[119 110 195 142 120 129 127 102 138 147  89 104 148 127 144 182 105 121
 121 150]  q947
[121 105 196 150 121 128 129  97 140 145  80 109 148 113 143 167 114 125
 122 152]  q187
[115 121 186 135  97 106 151  99 112 150  84  58 155  83 160 144 100 119
 151 145]  q763
[111 126 146 135  97 114 153  98 113 150  71  70 158  84 163 141 126 120
 148 149]  q839
[120  95 204  51 135 149 123  42  94 146  83 127 132  94 168 119  96 149
  97 144]  q602
[119 110 195 142 120 129 127 102 138 147  89 104 148 130 149 175  91 122
 120 156]  q176
[124 110 179 150 124 125 120  99 141 148  95 106 144 122 145 169 117 123
 109 146]  q220
[111 128 160 134  99 115 160  97 113 148  57  67 160  85 163 135 114 117
 146 153]  q605
[115 105 214  54 142 149 128  44  92 150  75 128 138  88 166 118 107 151
  97 145]  q507
[114 121 183 127  99 117 149 100 108 155  65  64 161  88 166 143 131 117
 150 151]  q857
[122 105 184 148 122 124 130  96 142 151  82 107 150 113 143 170 101 127
 120 151]  q785
tags:
[123] -> q866
[97] -> q346
[146] -> q310
join q602 19:  => q346
q: [119 110 195 142 120 129 127 102 138 147  89 104 148 127 144 182 105 121
 121 150] => q947
q: [115 121 186 135  97 106 151  99 112 150  84  58 155  83 160 144 100 119
 151 145] => q763
q: [121 105 196 150 121 128 129  97 140 145  80 109 148 113 143 167 114 125
 122 152] => q187
q: [119 110 195 142 120 129 127 102 138 147  89 104 148 130 149 175  91 122
 120 156] => q176

[114  77 115 157 145  45 114 158]  q602
[114  77 124 157 145  63  81 134]  q947
[114  77 124 157 145  45 114 158]  q605
[114  77 115 157 197  45 114 158]  q507
q: [114  77 115 157 145  45 114 158] => q602
key -> tag
[114] -> q880
[145] -> q155
[115] -> q32
[45] -> q722
[196] -> q323
[197] -> q174
join q507 5:  => q174
q: [114  77 124 157 145  63  81 134] => q947
q: [114  77 124 157 145  45 114 158] => q605

[172 149 131 147 158 137 100 130 142 149 147 121 121 150 159 122 172 138
 186 144 111 173 152 174 148 148 143 117 130 123 124 150 126 169 145 139
 188 126 151 137 105] = q605
[127 140 175 116 126  79 133 128 223 142  89  95 121 157 116 215 146 137
 133 139 130 142 195 150 157 125 155 156 125 139  97 129  56 142 142  99
 146 169 133 120 104] = q507
[172 149 131 147 158 137 100 130 142 149 147 121 121 150 159 122 172 138
 186 144 111 157 144 126 174 196 130 165 176 138 124 130 109 175 124 131
 143 147 152 139 143] = q839
key -> tag
[156] -> q173
[157] -> q266
[138] -> q387
[122] -> q625
[137] -> q243
[123] -> q249
join q839 30:  => q387
q: [172 149 131 147 158 137 100 130 142 149 147 121 121 150 159 122 172 138
 186 144 111 173 152 174 148 148 143 117 130 123 124 150 126 169 145 139
 188 126 151 137 105] => q605
q: [127 140 175 116 126  79 133 128 223 142  89  95 121 157 116 215 146 137
 133 139 130 142 195 150 157 125 155 156 125 139  97 129  56 142 142  99
 146 169 133 120 104] => q507

[143 104 141 117] -> q947
[136  96 115 127] -> q602
[128 110 130 138] -> q220
[140 125 136 121] -> q785
[142 127 133 118] -> q534
[118 138 132 142] -> q176
[136  96 115 111] -> q839
[ 78 100  98 217] -> q763
[125 116 115 118] -> q605
[132 140 132 120] -> q507
[138 141 129 131] -> q857
tags:
[115] -> q742
[125] -> q201
[137] -> q306
[114] -> q196
[136] -> q828
join q839 1:  => q828
q: [118 138 132 142] => q176
q: [128 110 130 138] => q220
q: [125 116 115 118] => q605

[102 170 104 136 153 172 135 107  58 114] = q839
[ 92 179 135 100 123  84 147 136 110 123] = q785
[ 99 195 127 123 131 129 146 116  77 120] = q857
[ 99 195 127 123 131 129 146 116  77 119] = q534
[108 114 204 149 128 102  85 153  70 136] = q602
[126 132 156 114 100 143 154 102 133 100] = q507
key -> tag
[85] -> q814
[179] -> q716
[147] -> q205
join q785 7:  => q205
q: [ 92 179 135 100 123  84 147 136 110 123] => q785

